A small network was shown many inputs. Here are its activations along a few directions, one row for each input.
In each table, some parts of the input vary, and every possible input appears once, in random order.
A made-up example of a description, with smaller parts first: one of 2 separate values, together with either a single point or one of 9 places along a line or (one of 6 places along a line, together with one of 8 places around a ring).
Shared parts are said once, and a part with two or three values counts as separate values.

Other details of the inputs shift rows strongly along two fixed directions, in all tables alike. That doesn't count.

Table:
x1: [-36  51 -40 -60  12   6  -8  78  39 -53  21]
x2: [-49 -68  -9  51  30  59   3 -61   5 -12 -37]
x3: [  -4   54  -10 -102   42  -27   16   -2   -3    5   25]
x4: [ 19 -60  24  84   6  31  18 -70 -11  39 -38]
x5: [ -13   -7   -4  -45   48   -1   16 -100  -45   18   -1]
x6: [ 65  10  20  82 -55   0  18  73  35  35 -19]
x7: [-44 -39  14 -52  43  -4  -6 -82 -31  17  -2]
x8: [-22  49  -6 -99  44 -17  10   4   0  -9  27]
x9: [-28 -45  15 -31  33  -5  -3 -75 -28  29  -9]
x10: [ 27  45 -12 -33 -42 -47 -20  48 -14 -13  30]
x11: [  0 -65  27  85   6  41  11 -67 -10  23 -34]
x12: [ 58  -1  10 120 -71  11  -8  61  15 -13  -5]
x13: [ 46  10  19  67 -41   3  11  78  39  17 -11]
x14: [-41  23 -37 -36 -19  -7 -37  65  16 -64  22]
x15: [ 22  42 -11 -31 -36 -43 -23  51  -7 -20  31]
Description of these inputs: one of 3 separate values, together with either a single point or one of 4 places along a line.
Question: The inputs of x2 and x14 match in every part but the choice among 3 separate values. If x11 is changed in the same way as x2 into x14, which row does it become?
Answer: x7

Table:
x16: [ 56  -5  10  65 -81 -32 -20  44  -7  14  -8]
x17: [ 23  58 -12 -55 -21 -51 -22  57  -5 -12  35]
x18: [-48  27 -32 -87  30 -13 -12  12   2 -21  11]
x19: [ 25  98 -19 -70   5 -33   2  60  -8 -36  53]
x20: [  4 -28  11  87 -34  30 -11  -4  -3 -17 -10]
x21: [ 22  -2  -3  85 -44  24  -9  61  28 -38   0]
x22: [-25 -41  34 -36  53   6  26 -74 -10  62 -16]
x23: [ 40 -18  18  68  -7  10  10 -25   0  30 -21]
x24: [ 51 -18   5  81 -46  -3   4 -20 -22  21 -10]
x25: [-59 -67  12 -27  48  11  -8 -84 -23  18 -22]
x26: [-20 -45  26 -34  44  -1  20 -80 -19  56 -21]
x27: [ -6  32 -33 -19 -31  -8 -11  90  38 -30  10]
x28: [-33  44 -40 -70  37   4   4  -7  -2 -41  19]
x29: [ -7  65 -32 -36 -19 -19 -22  49 -10 -75  47]
x30: [  2  25  15 -49   5 -19  15  22  18  18  12]
x31: [ -9   9  14 -54  61  11  36 -63  -9  23  -5]
x32: [ -4 -56  16  66 -23  20 -15  28  29   2 -19]
x33: [-45  -6 -29 -51  68  31  20 -62  -2  -4 -17]
x34: [ 36 -20  20  65  -5  17  20 -16  -2  31 -22]
x35: [ -3 -51  21  70 -41  14 -27  13   5   0 -18]
Question: What do these inputs look like to the network?
Answer: one of 2 separate values, together with either a single point or one of 4 places along a line or one of 5 places along a line
Question: Change only the place on the line of 5 in x25. List by row number the other rows that result.
Answer: x18, x27, x32, x35
Question: A walk changes only the place on the line of 4. It starts at x23 and steps to x34. List the rest of the walk in order.
Answer: x19, x31
